A small network was shown many inputs. Here are its activations along a few directions, one row for each input.
Each table varies a few parts of the input and shows all the possible inputs, shuffled.
A made-up example of a description, with smaller parts first: one of 6 places along a line, together with either a single point or one of 11 places around a ring or (one of 3 separate values, together with one of 8 places around a ring).
Shared parts are said once, and a part with two or three values counts as separate values.

Other details of the inputs vary at random and push rows far along two fixed directions, the same in every table; ignore that.

A family of inputs:
row 1: [  6  33  13  33  45 -35  32 -25  -1 -41   6  38  -4]
row 2: [ 47  13  24  21   0  39 -58  24  -2  53  12  12 -13]
row 3: [ 22 -35  -8 -19 -45  -8   0  28  23 -18  14 -59  17]
row 4: [-32   7  10  13  19 -23  42 -42   9 -18   6  -5  -6]
row 5: [ 46  19   7  17   6  10 -23 -24  -6  23  13  39 -27]
row 6: [-19 -20  16  29  38   6  18   3  -3  13 -18  24  -7]
row 7: [ 13 -12   0   6   0  -8  19  40   0   5 -19 -26  18]
row 8: [  5  14 -35  -6 -13   8 -22  -8 -10   6  -1   8   4]
row 9: [-19  15   8  30  52 -29  24 -39  -6 -38  -3  31 -20]
row 10: [-28  -8 -38 -11 -32 -45  28  -7   5 -50   0 -36 -17]
row 11: [ 10   2  13  15  32  43 -34  41 -41  66 -18  11  19]
row 12: [ -7 -13  40  27  35 -10   8 -67   9 -26  17  21  34]
row 13: [ -8  26  19  16  44  10 -18   5 -15  28  -5  19 -26]
row 14: [  0 -30 -25 -43 -51 -23 -17   1  16  -7  -2 -51 -20]
row 15: [ 17 -21   0  -3 -21  32 -62  28  -2  38   2 -29 -24]
row 16: [  5 -21   6 -11  -2   4  -1 -34   9  12   6 -11 -19]
row 17: [ 25  31 -13  22   6   1   3 -25  11   1   1  31 -13]
row 18: [ -9  -2   1   5  10 -10 -19  27 -20  13 -26  -3  26]
row 19: [  3 -12 -15 -13 -15 -34  -2 -46  -3 -37  11   6   8]
row 20: [ 26  31   9  18  19  29   2 -16  12  41   5  23  -4]
row 21: [-11  14  -8  30  26 -16  20 -72  17 -27  -7  35 -22]
row 22: [  1 -21 -25 -50 -53 -27 -24   4   3  -9   6 -42  15]
row 23: [  0 -33 -22 -15 -30 -19  28  66  11 -12 -12 -37  17]
row 24: [ 24  16  -4 -14   1  26 -12  68 -16  41   7 -26  -3]
row 25: [  4  -2  27  17  15   0 -34 -31   0   0  11  17  19]
row 26: [-19  27  11  17  17  -7   0 -22  -2  16   0  12 -24]
row 27: [-18  15  11  19  24  28   4  -4  -8  41  15  30 -29]
row 28: [-29 -28 -28 -36 -19 -11  19  51   4 -15   5 -45 -10]
row 29: [ -8  21  49  10  12  28  30 -43  -6 -83 -55  58   4]
row 30: [-31  21  -4  -6  -7 -41  14 -20  -2 -23   6  -6  21]
row 31: [  0 -16  19  43  29 -16   0 -68  12 -41   6  27 -17]
row 32: [  4  29  -9  -7 -25 -20   5  24   5   6   7 -20  -5]
row 33: [ 33  -8   1  22 -11  -6 -16  -6   9 -21  13   3  -5]
row 34: [ 10  24   0   1  -7   4  16  19  -1  22  14 -15  -1]
row 35: [-33 -22 -13 -24  -1 -37  40   8  10 -43  -3 -52   4]
row 36: [ 11 -39  -3  -6 -19  48 -42  36   1  40  16 -18 -23]
row 37: [-19 -10  16  21  37   2  11   7 -15  11 -10  33  27]
row 38: [ 17  44  23  18  37   3 -10  18  -9  25   3  26  -9]
row 39: [ 21  10   5  41  28 -12   8   9 -12  -6 -20  29  -1]
row 40: [ 32  21  15  26  20  26 -34  53 -20  61 -23  16  -6]
row 41: [ 26 -10   2 -15 -20   7   2   3  15  20  23   9 -11]
row 42: [ 35  46  -9  21   1  33 -31  35 -29  53  12  24 -31]
row 43: [ 24   9 -25 -16 -28  41 -13  45  12  51  11  -4 -12]
row 44: [-28 -43 -11  -6  -5 -37  40   9  11 -37 -29 -51  15]
row 45: [ 29 -15 -28 -18 -29  27 -52  14 -17  38   3 -12 -46]
row 46: [ -6  16   0   7  20  35  -9 -18  -1  40  12  43   8]
row 47: [-24   2   1 -11  22  -3  12  20 -14  -2  15  10  20]
row 48: [ 29  18  22   6   3 -12  -9 -34  14  12  10  24 -12]
row 49: [ -2 -53 -13 -21 -38   0 -10  14  17 -15   6 -67   0]
row 50: [-15 -14 -14  15  11 -39  14  -2 -17 -42 -23   3  28]
row 51: [  0 -17 -17  20  10  -1 -10  24 -20   2 -30  -4 -18]
row 52: [  5   7 -10   4   8  63 -28  13   0  73   5  23 -34]
row 53: [ 23 -12  -8 -34 -23  34 -43  16 -21  53  14 -19   5]
row 54: [-24  -2  28  41  50 -33  23 -38   6 -20 -32  25  -1]
row 55: [  0 -30   8  -3  -7  20 -23   5   0   8  24   2  20]
row 56: [-18   9 -11 -17 -13  -2   6  12 -16  11  12 -25  21]
row 57: [  6  22 -33 -11 -24  21 -40  43 -42  35   9  -7  -6]
row 58: [-43 -11 -23 -28 -30 -37  40   4   6 -36  19 -25  28]
row 59: [ -1  20 -11 -24   0  15 -44  59 -33  37   0 -16   8]
row 60: [-20  12 -15 -11 -10 -30   8 -37  18 -22  -4  -2  24]
row 61: [ -2  14  56  -9   7  85   7  10 -12 -13 -43  56   0]
row 62: [-2 27 13 18 13  2 29  0  6 15 23 29 -7]
row 63: [ 13  -7   9  25  13   4 -32 -32 -13 -13  14  25  10]
row 64: [ 25 -24 -18 -41 -52 -16   9  14  19  -5  13 -51   4]
row 65: [-17  10  41 -27 -23  20  23  -9   7 -75 -60  11  16]
row 66: [-21   2 -15  -4  -8 -26  15 -40  31 -21 -12 -12 -10]
row 67: [ -4 -11 -24 -33 -26 -18  27  64  10 -18  14 -39   7]
row 68: [ -6  24  -2  13  37  -8  -8  -3 -31 -11   5  29   7]
row 69: [-26  18  28  15  58 -22  32 -37  -9 -23   8  25  31]
row 70: [-17   6  57 -14   2  33  46 -31   6 -73 -53  23  23]
row 71: [-18 -39 -17 -42 -37 -35  22 -22  17 -37  21 -20  24]
row 72: [-24 -23 -30 -23 -27 -24  36 -25  34 -31  -7 -48   2]
row 73: [-11 -13 -40 -42 -42  -4   4  12   9  -3   0 -50  29]
row 74: [  8 -12  39  36  24 -12  29 -46  33 -28  26  37  10]
row 75: [ -7 -48 -27 -45 -49  -6   3   9  19  -4  13 -41 -19]
row 76: [ 24  43   7  18  12  15 -14 -15  14  37  -1  30 -11]
Description of these inputs: one of 4 places along a line, together with either a single point or (one of 3 separate values, together with one of 6 places along a line).
Changing only the place on the line of 4 turns row 21 into row 52. The same change can be made to row 68. Which row results?
> row 47
Changing only the place on the line of 4 turns row 12 into row 25. The same change can be made to row 4. Which row results?
> row 26
Change only the choice among 3 separate values in row 38. List by row number the other rows that result.
> row 13, row 59
Change only the place on the line of 4 in row 16. List by row number the other rows that result.
> row 14, row 45, row 75
Change only the place on the line of 6 in row 7. List by row number the other rows that result.
> row 3, row 20, row 24, row 34, row 64
Change only the choice among 3 separate values in row 11. List by row number the other rows that result.
> row 7, row 44

A family of inputs:
row 77: [  1   7  25  17  26  37 -11 -12 -10  18  -4  34  -2]
row 78: [  9  28  22  13  22  25  -6  -8 -14  18  -2  37  -5]
row 79: [-31 -10  10  10  16 -62  68 -36  30 -71  -1  -3  19]
row 80: [  3  30  15  24  31  15  -2  -1 -14  27  -5  30  -7]
row 81: [  9 -11 -27 -48 -52  33 -29  78 -14  31  -2 -46  -1]
row 82: [-29 -11  -7   4   5 -69  53 -67  36 -56  21  -6   6]
row 83: [  6   6   4  23  29  10 -17 -27  -5  41  25  27 -16]
row 84: [ 11 -24 -33 -30 -38  23 -27  89 -16  34  -1 -53  -2]
row 85: [ 14  11  22  22  23  28 -13 -10  -9  14 -16  37 -14]
row 86: [ -3  23  19  22  34  17   0   0 -10  32  -2  30  -4]
row 87: [  6   0  28  19  28  34  -8 -11  -8  21 -11  32  -7]
row 88: [  5  32  15  16  30  20  -3  -5 -14  24  -4  33  -4]
row 89: [ 12 -22 -25 -43 -52  39 -28  75  -7  30 -15 -49 -12]
row 90: [ 23   6  16  22  17  13 -31 -36   2  32  20  25 -12]
row 91: [-30  -2   0  13  10 -67  56 -43  21 -75 -10   1  23]
row 92: [ 13  19  16  31  35  12  -8   5 -13  19  -4  33  -9]
row 93: [ 20   2  14  21  18  19 -21 -35   5  37  24  28 -10]
row 94: [ -4 -40 -55 -55 -87 -58  23   9  39 -58  14 -87   9]
row 95: [  7 -15 -27 -45 -54  42 -31  75 -10  27  -9 -48  -7]
row 96: [-24  -3 -11   6   2 -71  50 -68  32 -61  18  -5   2]
row 97: [ 20  12  16  17  15  18 -17 -33  10  38  23  28 -16]
row 98: [ -1  15  18  17  35  23  -6  -5 -15  28   0  33   5]
row 99: [ 12  17  25  18  23  31  -5 -11  -7  17 -14  33 -16]
row 100: [-26 -23  17   5   6 -51  49 -55  26 -82 -17  -3  19]
row 101: [-27  -9   8   4   0 -49  50 -54  25 -88 -13   6  19]
row 102: [ 11  23  20  17  23  22 -14  -7 -16  15  -4  40  -2]
row 103: [  6  -7 -34 -45 -45  28 -26  81 -14  36  -5 -49   0]
row 104: [ 10  25  18  28  34  15  -1   5 -11  22  -1  30 -12]
row 105: [  3  12  25  14  27  27  -9  -8 -15  22   2  36   4]
row 106: [ 10  10   6  24  28   4 -27 -29  -8  36  21  24 -17]
row 107: [ 20 -15 -55 -34 -54   9 -47  59 -11  41  15 -52 -21]
row 108: [ 13 -17 -26 -43 -50  28 -43  75 -22  25  -6 -49   4]
row 109: [-23 -35 -43 -59 -78 -40  34  31  23 -77 -14 -80  17]
row 110: [-28 -16  10  15  18 -67  54 -40  22 -77  -4  -6  24]
row 111: [ -2  14  17  25  36  17  -4  -2 -15  31  -2  29   2]
row 112: [  1  17  20  26  36  12 -14  -3 -18  26  -5  27   1]
row 113: [ -2 -46 -58 -51 -87 -61  15  10  36 -61  12 -83  12]
row 114: [  9 -13 -34 -40 -43  23 -39  78 -22  31  -8 -52   5]
row 115: [-31 -17  15   2   4 -48  46 -56  24 -85 -11  -1  24]
row 116: [  7  26  13  20  30  17 -11  -5 -16  20  -6  37  -1]
Changing only one part turns row 97 into row 90. The same change can be made to row 89. Which row results?
> row 100
Describe the family of inputs behind these rows.
> one of 5 places around a ring, together with either one of 2 separate values or one of 6 places along a line
List by row number the other rows that have the place on the ring of 5 in common with row 77.
> row 83, row 84, row 87, row 93, row 98, row 105, row 111
Start at row 85 and move only the place on the line of 6, one step at a time. The first step leads to row 101. Which rows follow, in order?
> row 102, row 116, row 91, row 92
Change only the place on the ring of 5 in row 96. List by row number the other rows that result.
> row 82, row 83, row 106, row 107

A family of inputs:
row 117: [-32  -7 -13   0  -6 -61  39 -28   9 -79 -28  -2   7]
row 118: [ 50   4  20  11  12  45 -47 -29  -3  81  -2  38 -17]
row 119: [  0 -48 -14 -35 -30   4 -35  18   5   4  32 -30 -26]
row 120: [ -9 -15 -10  -9 -19   8   7  53  -2  14 -16 -47  -8]
row 121: [  0  10 -57 -11 -24 -40 -22  30  25  44  34 -41  -7]
row 122: [ -7  14  52  45  81 -11  38 -42   5  -8  -1  43   9]
row 123: [ 21  13 -62 -19 -38 -37 -15   6 -12  34  57 -46 -24]
row 124: [ -2 -34 -12   7 -22 -40  21 -73  44 -66   2 -20  20]
row 125: [ 18  46  31   7  11  73 -32   6 -15  49   5  47  -8]
row 126: [  3 -11 -10 -23  -8  -5 -23  52 -21  -3 -17 -43  16]
row 127: [-10 -24 -21 -23 -25  10  -4  51 -16   9   6 -20  33]
row 128: [  8  39  54  43  40   4  36 -53  22 -23   5  60  -6]
row 129: [-27   1  -9 -27 -13 -33  58 -42  23 -72  -8   1  18]
row 130: [ -6   1  62  27  37 -10   7 -94  18   7  19  51  -4]
row 131: [ 11 -46 -34  -6 -36  17 -34   8   7   3  20 -43 -15]
row 132: [ 17  15  -8 -24 -49  10 -25  40  -5 -18 -11 -26   0]
row 133: [-27 -10 -15 -26 -24  19  -2  39 -11  13 -15 -41   9]
row 134: [-30 -15 -10   3  -2 -52  65 -22  27 -65 -16  -6  -1]
row 135: [  7  29  28  33  39  43 -43  19 -39  54 -25  27 -17]
row 136: [ 26   7  24  38  40  43 -19  37 -26  64   9  45  -2]
row 137: [  8  32  36  35  52  -1  43 -55  14 -18  -6  65 -16]
row 138: [ 25  16  21  36  37  34 -46  30 -43  50  -4  49   7]
row 139: [-20  -8 -33 -33 -32  18  -3  37 -10   7 -15 -19  -2]
row 140: [-10   5  -7 -13 -12 -53  41 -35  15 -86 -21  -1   9]
row 141: [-14 -15 -12 -37  -9  15  -5  45 -13  10  -4 -41  25]
Describe the family of inputs behind these rows.
> either one of 2 separate values or one of 5 places around a ring or (one of 3 separate values, together with one of 6 places along a line)
